These are the activations of a small neural network, seen along a few directions. Each row is one input.
In each table, some parts of the input vary, and every possible input appears once, in random order.
A made-up example of a description, with smaller parts first: one of 3 separate values, together with either a single point or one of 9 places around a ring or (one of 5 places around a ring, together with one of 6 places along a line).
Shared parts are said once, and a part with two or three values counts as separate values.

Rows:
r1: -.15	-.17	.14	-.03	-.18	.30	.13	-.09	-.10	-.17	.09
r2: .18	.01	.06	-.22	-.11	-.06	.12	-.21	.03	.25	.14
r3: .23	.88	-.32	.76	.24	.53	.19	.25	-.09	.45	-.58
r4: .16	-.07	-.08	-.05	.10	-.36	-.16	.03	.16	.06	.05
r5: -.10	.00	.18	-.05	-.23	.10	.03	-.30	.07	.03	.23
r6: -.28	-.40	.10	.11	-.02	-.16	-.04	.26	-.06	-.20	-.30
r7: .25	.15	-.25	-.27	.32	-.30	-.19	.08	.03	-.04	.16
r8: .27	.23	-.10	-.44	.11	.01	.08	-.16	-.11	.16	.26
r9: -.13	-.07	.03	.11	-.01	-.20	-.25	-.05	.21	-.16	.15
r10: -.19	-.24	.00	.12	.05	.00	-.14	.15	.04	-.36	.00
r11: -.25	-.32	.23	-.05	-.26	.14	.23	.03	-.20	-.01	-.21
Q: What is each input in this table made of?
A: either a single point or (one of 2 separate values, together with one of 5 places along a line)
Q: Which other rows does r5 become when the choice among 2 separate values takes its other values? List them by row number.
A: r9
Q: Which other rows does r10 become when the place on the line of 5 takes its other values? List them by row number.
A: r4, r6, r7, r9

Rows:
r12: .12	.18	-.07	-.05	.05	-.14	-.12	-.10	.11	.06	.16
r13: -.17	-.09	.02	.18	.04	-.01	-.13	.06	.08	-.22	-.01
r14: .18	.02	-.10	-.26	.12	-.16	-.01	.00	-.04	.02	.08
r15: -.10	.02	.12	.03	-.20	.13	.06	-.16	.00	.03	.07
r16: -.09	-.08	.14	-.11	-.14	.07	.15	-.07	-.11	.12	-.05
r17: -.03	-.13	.10	-.18	-.11	.10	.17	-.05	-.15	-.01	-.01
r18: -.15	-.16	.04	.04	.01	-.14	-.03	.15	-.03	-.04	-.18
r19: .00	-.12	.13	.01	-.19	.09	.12	-.13	.02	.09	.03
r20: .24	.77	-.30	.60	.23	.48	.20	.23	-.12	.40	-.50
r21: .11	.08	-.06	-.19	.09	-.19	-.03	-.01	.00	.15	.04
r22: -.08	-.22	.00	-.02	.04	-.10	-.01	.16	-.07	-.17	-.13
r23: -.12	-.18	-.02	.04	.04	-.01	-.08	.16	-.02	-.21	-.03
r24: -.06	-.09	.08	-.12	-.11	.19	.10	-.06	-.10	-.05	.09
r25: .15	.06	-.11	-.20	.12	-.06	-.07	-.01	.01	-.02	.18
r26: .21	.04	-.06	-.07	.05	-.17	-.06	-.07	.12	.13	.12
r27: .11	.16	-.08	-.07	.12	-.07	-.12	-.10	.11	-.02	.21
r28: -.15	-.07	.02	.19	-.04	-.08	-.14	.07	.08	-.13	-.06
r29: -.06	-.21	.04	.16	-.03	-.11	-.07	.09	.10	-.07	-.10
r30: -.11	.00	.11	.02	-.12	.19	.06	-.16	.00	-.05	.12
Q: What is each input in this table made of?
A: either a single point or (one of 3 separate values, together with one of 6 places around a ring)
Q: Which other rows does r21 become when the choice among 3 separate values takes its other values? List them by row number.
A: r16, r18

Rows:
r31: -.49	-.70	.34	-.30	-.25	-.14	-.18	-.24	.07	-.64	.44
r32: -.44	-.32	-.01	.37	.19	-.10	-.29	.46	.04	-.56	-.27
r33: -.16	-.23	.24	.27	-.33	.55	.49	.07	-.30	.25	-.49
r34: .16	.29	-.30	-.17	.39	-.32	.00	.35	-.22	.21	-.37
r35: .48	.11	-.14	-.63	.12	-.16	-.11	-.31	.13	.09	.71
r36: .05	.55	.03	-.01	-.03	.43	.40	-.10	-.31	.49	-.28
r37: .57	.47	-.54	.05	.55	-.17	-.20	.24	.07	.09	-.03
r38: -.52	-.04	.21	.53	-.36	.62	.09	.01	-.11	-.29	-.18
r39: .12	-.06	.09	-.85	-.08	-.33	.07	-.24	-.18	.16	.35
r40: -.07	-.19	.16	-.17	-.13	-.40	-.36	-.43	.46	-.09	.60
r41: -.06	-.82	.33	-.58	-.36	-.24	.21	-.12	-.13	-.15	.11
r42: .05	.20	-.20	.52	.27	-.41	-.48	.20	.36	-.08	-.11
r43: .44	.75	-.21	.21	.13	.56	.25	-.19	.00	.36	.08
r44: -.06	-.48	-.05	.09	.13	-.20	.13	.55	-.15	-.05	-.58
r45: -.07	.48	.05	.67	-.23	.31	-.03	-.23	.27	.19	-.01
Q: Changing only one part turns r43 into r35. The same change can be made to r45. Which row results?
A: r40
Q: What is each input in this table made of?
A: one of 3 separate values, together with one of 5 places around a ring
Q: Which other rows does r31 become when the choice among 3 separate values takes its other values? List them by row number.
A: r32, r38
Q: Which other rows does r34 become when the choice among 3 separate values takes its other values? List them by row number.
A: r36, r39

Rows:
r46: .30	.34	-.11	-.05	-.02	.15	-.11	-.37	.16	.02	.47
r47: .40	.12	-.06	-.46	.09	.07	.27	-.21	-.14	.31	.15
r48: .22	.05	.03	-.31	-.19	.28	.28	-.17	-.21	.28	.12
r49: .32	.54	-.44	.31	.46	.10	-.05	.45	-.03	.07	-.29
r50: -.35	-.69	.32	.08	-.22	-.20	-.21	-.11	.30	-.32	.24
r51: -.01	-.78	.15	-.46	-.01	-.55	-.03	.04	.03	-.15	.04
r52: -.21	-.11	.01	-.26	.03	-.21	-.37	-.18	.08	-.50	.48
r53: -.47	-.36	.31	-.23	-.28	.12	.09	-.08	-.20	-.41	.09
r54: -.10	.41	.06	.56	-.05	.15	-.03	-.12	.23	.37	-.17
r55: -.08	.31	-.13	.61	.05	.58	.28	.33	-.22	-.03	-.58
r56: .44	.31	-.16	-.33	.09	-.02	.04	-.18	.09	.20	.38
r57: -.07	-.14	-.05	-.54	.14	-.38	-.22	.02	.02	-.32	.38
r58: .03	.08	.17	-.01	-.34	.47	.36	-.28	-.12	.10	.09
r59: .02	-.60	.05	-.33	-.01	-.66	-.26	.07	.26	-.26	.27
r60: -.29	-.39	.16	-.53	-.13	-.07	.01	.02	-.29	-.23	.11
r61: .28	.35	-.34	.19	.47	.19	.19	.41	-.26	.18	-.51
r62: -.38	-.82	.41	-.03	-.43	-.15	.05	-.03	.05	-.36	-.02
r63: -.10	-.33	.06	-.67	.15	-.28	.01	-.01	-.21	-.20	.15
r64: .10	.28	-.26	.32	.19	.39	.20	.45	-.33	.15	-.54
r65: .18	.57	-.39	.59	.35	.27	-.19	.26	.05	-.11	-.22
r66: .12	.53	-.13	.44	.05	-.14	-.24	-.13	.25	.26	-.06
r67: -.14	.28	.14	.46	-.26	.19	.23	-.05	-.03	.34	-.42
r68: .04	.25	.00	.17	-.12	.00	.15	.07	-.12	.51	-.39
r69: .26	.50	-.18	.16	.16	-.30	-.09	.07	.18	.43	-.13
r70: -.13	-.58	.11	-.05	-.12	-.50	-.41	-.13	.33	-.44	.36
r71: -.20	-.85	.25	-.32	-.28	-.34	-.03	.08	-.04	-.18	.00
r72: .07	.22	.09	.08	-.12	.43	.10	-.35	.14	.13	.35
r73: -.05	.44	-.20	.71	.26	.55	.01	.26	.03	.00	-.33
r74: .23	.32	-.08	.03	.16	-.21	.15	.03	-.05	.54	-.35
r75: -.44	-.23	.22	-.13	-.07	.08	-.16	-.16	.06	-.38	.36
Q: What is each input in this table made of?
A: one of 5 places along a line, together with one of 6 places around a ring
Q: Changing only the place on the ring of 6 turns r63 into r52. The same change can be made to r74. Which row results?
A: r66
Q: A walk changes only the place on the line of 5. It starts at r62 and steps to r53. List the rest of the walk in order.
A: r58, r67, r55
Q: A walk changes only the place on the ring of 6. It starts at r73 and steps to r55. List the rest of the walk in order.
A: r64, r61, r49, r65
Q: Which other rows does r72 become when the place on the line of 5 takes its other values? List them by row number.
A: r50, r54, r73, r75
